A small network was trained on made-up records. Each row is its average activation on records with the value named, seen along a few directions.
Values that are neighbours, or in one group, have similar rows; names and order tell nothing.
In the rows, zero is written as 500.
Random noise pushes rows far along 9 fixed directions. That doesn't count. These rows show it; they differ only by the noise:
[435 485 473 259 500 654 599 504 412 515 304 465 427 386 492 448 677 349
 347 557]
[695 525 688 685 488 648 635 454 371 372 400 459 471 261 756 427 295 471
 389 386]
[511 422 520 393 368 654 467 640 609 407 377 419 484 408 386 506 619 354
 440 479]
[482 475 544 405 398 556 508 377 378 642 720 383 477 299 450 464 487 575
 535 447]
[463 532 544 513 555 702 685 466 430 486 353 725 690 541 519 438 528 559
 395 591]
[708 347 569 312 134 457 508 476 455 334 677 278 687 565 325 536 547 478
 578 413]
[554 407 586 541 234 454 342 477 535 404 642 395 555 554 374 594 534 464
 590 472]
[359 475 588 417 569 564 413 404 457 527 672 528 515 429 315 629 463 482
 581 593]
[563 482 352 403 456 282 418 511 530 469 742 116 509 440 405 730 399 341
 639 545]
[455 444 618 274 711 324 591 148 124 546 581 522 365 512 542 468 429 409
 515 496]
[467 350 685 285 596 366 439 304 296 376 403 532 284 578 451 490 548 249
 491 452]


Values of Bog:
y2: [540 454 531 404 454 551 523 552 532 440 586 396 601 430 339 542 429 475
 539 506]
y14: [417 614 458 582 492 571 336 552 575 535 494 317 329 375 519 719 595 429
 461 660]
y3: [631 470 547 404 357 329 436 493 456 392 479 467 510 725 525 456 549 456
 540 367]
y6: [414 400 572 261 723 506 529 527 536 168 258 687 576 756 354 599 531 314
 482 691]
y8: [415 512 613 691 436 729 480 524 517 420 198 702 451 575 591 475 693 478
 294 626]
y5: [457 387 673 399 563 361 409 332 405 298 502 654 410 715 391 488 455 455
 550 498]
y9: [484 493 456 463 677 716 619 621 547 500 434 495 489 285 476 556 430 490
 425 515]
y4: [671 590 549 491 514 343 563 422 267 486 498 375 374 438 753 477 412 518
 474 407]
y11: [634 525 616 324 533 512 562 463 436 317 688 439 593 472 452 581 349 515
 612 487]
y7: [440 581 459 445 332 450 335 508 429 572 473 338 216 362 672 443 682 454
 420 523]
y13: [488 380 539 495 412 438 364 570 711 380 476 570 503 642 364 473 540 509
 546 444]
y15: [336 606 416 363 585 785 409 690 571 568 400 498 357 171 460 497 611 462
 387 543]
y10: [581 452 434 293 218 536 429 561 502 460 561 230 564 455 378 644 635 400
 504 537]
y1: [626 553 632 407 418 649 599 469 387 388 359 500 549 507 512 536 576 490
 391 554]
y12: [460 481 701 478 577 519 320 503 533 445 655 588 375 465 408 587 440 555
 605 480]
Bog is arranged as 3 separate groups.
Question: List the group mates of y5, in the order listed.
Answer: y6, y13
Question: List the group mates of y14, in the order listed.
Answer: y2, y8, y9, y10, y1

Values of Vomag:
n1: [721 585 682 684 464 686 582 687 555 464 477 541 575 287 675 323 286 697
 493 267]
n10: [363 549 567 713 537 461 375 295 400 451 626 663 358 480 668 529 421 582
 468 597]
n2: [448 453 645 452 404 554 473 321 208 406 228 542 421 584 592 563 660 306
 391 690]
n7: [775 539 555 245 221 586 567 596 381  66 241 473 717 741 549 553 667 355
 370 544]
n3: [884 519 597 648 320 198 538 413 384 339 785 191 660 667 555 696 311 608
 634 422]
n9: [477 467 746 511 523 479 320 210 311 472 878 566 560 670 252 821 448 575
 680 588]
n8: [334 412 470 120 826 353 703 352 490 504 339 649 475 752 368 360 549 335
 489 581]
n5: [484 532 625 511 355 526 473 234 207 477 540 437 316 312 808 417 522 672
 408 545]
n6: [753 296 687 618 857  94 616 335 359 278 472 519 385 579 665 384  24 249
 622 167]
n4: [306 617 356 358 262 560 410 411 272 532 189 353 318 412 606 692 929 124
 209 825]
Vomag is arranged as a ring.
Question: Name the neighbours of n2, in listed order.
Answer: n9, n4
Question: Name the neighbours of n5, in listed order.
Answer: n10, n7

Values of Foret:
v15: [627 406 550 329 574 495 496 600 504 371 380 464 400 524 439 461 503 413
 500 360]
v6: [479 545 360 523 580 297 568 365 330 615 517 328 434 456 686 496 442 393
 443 554]
v14: [670 409 543 641 498 395 549 609 692 458 534 672 611 671 473 269 347 602
 610 217]
v1: [625 385 494 443 388 436 564 503 472 613 504 251 256 286 580 288 493 455
 441 266]
v10: [281 712 161 685 408 538 442 634 709 636 556 463 646 588 548 674 676 615
 505 814]
v9: [599 469 448 352 439 507 680 454 454 564 519 491 521 459 543 298 525 636
 453 390]
v11: [371 551 507 467 566 608 435 450 458 612 568 430 443 319 418 675 485 425
 530 632]
v3: [681 433 586 281 452 512 718 450 334 256 538 598 797 651 457 515 402 587
 495 532]
v2: [503 465 474 498 479 568 477 641 603 544 234 453 421 478 524 393 595 336
 449 442]
v8: [389 509 676 711 494 363 124 364 387 444 474 500  36 377 682 529 512 345
 498 442]
v12: [664 384 752 271 349 570 494 417 341 296 525 534 564 662 388 492 626 505
 510 436]
v13: [460 455 660 561 621 578 506 487 546 328 410 610 517 555 398 655 409 396
 480 584]
v7: [322 575 489 483 469 575 324 521 591 603 514 526 348 388 481 510 612 460
 458 511]
v5: [416 556 591 563 430 503 328 530 579 504 654 528 579 518 335 670 571 616
 619 595]
v4: [471 358 468 348 471 506 509 479 487 453 500 455 539 507 342 511 540 412
 511 481]
Foret is arranged as 3 separate groups.
Question: List the group mates of v15, in the order listed.
Answer: v12, v5
Question: List the group mates of v7, in the order listed.
Answer: v14, v10, v9, v3, v8
